Each row below holds a small network's activations on one input, seen along a few directions.
In each table, some parts of the input vary, and every possible input appears once, in random order.
A made-up example of a description, with smaller parts first: one of 5 places around a ring, together with either a single point or one of 11 places along a line or (one of 3 separate values, together with one of 6 places along a line).
Shared parts are said once, and a part with two or three values counts as separate values.
In the rows, 128 means zero.

Other details of the inputs vary at random and push rows far along three fixed directions, the same in every table; ignore that.

Table:
R1: [151 166 198  69  88 143 128 145 129 200 126 104 136]
R2: [141 118 173 131  85 112 134 143 154 110 140 109 134]
R3: [137 142 138 137 198 178 132 150 129 111 141 114 132]
R4: [128 128 101 111 106 102 130 106  93 150 113 165 131]
R5: [124 109 113 144 110 113 126 127 145  64 131 112 148]
R6: [112 121  87 126 111 107 117 104 112 161  99 156 142]
R7: [126 122  94 123 104  99 128 113  94 146 115 168 127]
R8: [134 167 181  95 104 134 134 151 139 193 133 121 135]
R9: [131 119  89 122 114 111 125 111  99 133 108 160 139]
R10: [129 102 162 139 102 117 140 128 154 115 150  87 107]
R11: [126 117 151 152  91 110 130 138 152  77 139 107 135]
R12: [113 111  87 138 116 110 133 102  97 154 108 155  90]
R13: [131 107 147 151 116 122 133 127 162 102 146  99 106]
R14: [110  93  99 145 125 113 118 118 151  74 143 143 146]
R15: [131 119  92 121 109 102 118 105  93 144  97 156 138]
R16: [121 113 127 141 107 106 130 127 151  64 142 112 144]
R17: [107 128  88 120 110 105 128 103 109 166 113 169 134]
R18: [127 155 134 150 181 175 115 159 113 126 130 169 144]
R19: [129 115 117 112 112 112 129 100 105 164 113 112 110]
R20: [123  94 117 141 136 118 126 120 155  89 125  96 118]
R21: [147 157 149 125 179 174 129 147 135 132 135 111 124]
R22: [127 147 115 146 203 168 131 145 103 127 140 147 119]
R23: [135 156 124 141 192 167 128 145 119 130 139 140 115]
R24: [111 112 123 152 107 115 127 129 150 120 130 141 137]
R25: [138 127 165 122  90 111 124 135 153  98 128  81 147]
R26: [121  92 126 144 121 119 110 129 168  71 135 110 155]
R27: [150 156 162  93 117 135 128 120 115 195 114  99 108]
R28: [124 148 115 141 217 176 131 148 120 108 133 145 122]
R29: [119 135  91 127  99  99 127 112  87 139 114 160 124]
R30: [147 170 204  74  86 136 130 151 128 203 136 112 127]
R31: [138 151 141 122 186 174 132 151 128 130 126 117 122]
R32: [115 110 112 141 124 124 125 129 161 101 131 127 153]
R33: [126 146 115 141 211 172 132 139 107 118 139 145 126]
R34: [136 116 164 117 105 116 138 123 173 112 154  78 111]
R35: [113 113  80 126 122 105 133 102  99 153 114 152  93]
Each input here is: one of 5 places along a line, together with either one of 3 separate values or one of 4 places along a line.
Changing only the place on the line of 5 turns R11 into R25. The same change can be made to R18. Which row results?
> R26
Which other rows agree with R7 in the place on the line of 5? List them by row number.
> R8, R22, R23, R29, R30, R35
Start at R32 and move only the place on the line of 4, one step at a time. The first step leads to R1. Which rows follow, in order?
> R9, R5
Change only the choice among 3 separate values in R33. List by row number the other rows that result.
> R28, R34

Table:
R36: [110  40  84 141  56  51 139  76 159  70 148  97  96]
R37: [ 99  78  75 195 146 111 125 131 166  11 152 150 141]
R38: [132 175 171 113 170 176 127 168 141 173 137 144 153]
R39: [134 124 184 129 106 125 137 155 171  92 168 101 135]
R40: [130 117  91  93  66  79 129  82  77 166 104 148 119]
R41: [121 127  71 160 198 155 118 120  86 133 107 172 111]
R42: [142 128 174 128 112 129 126 146 166  86 139  73 150]
R43: [127 130 139 118  75 107 128 119 111 182 113 147 115]
R44: [146 175 143 114 166 160 127 149 104 134 116 134 143]
R45: [140 142 174  90 120 140 123 145 161 145 128  90 159]
R46: [134 124 175 132 175 169 128 159 203  92 163  74 138]
R47: [136 115 122  97  49  83 124  93 100 179  92 122 120]
R48: [145 164 171  84 108 132 146 128 107 202 122 104  93]
R49: [109 146  75 168 177 149 120 131  85 127 116 197 135]
R50: [116 136  71 160 195 153 124 117  84 129 114 166 112]
Changing only one part turns R50 into R42. The same change can be made to R41. Which row results?
> R47
Describe the family of inputs behind these rows.
> one of 3 separate values, together with either a single point or one of 4 places along a line
Which other rows agree with R43 in the choice among 3 separate values? List them by row number.
> R37, R38, R39, R49
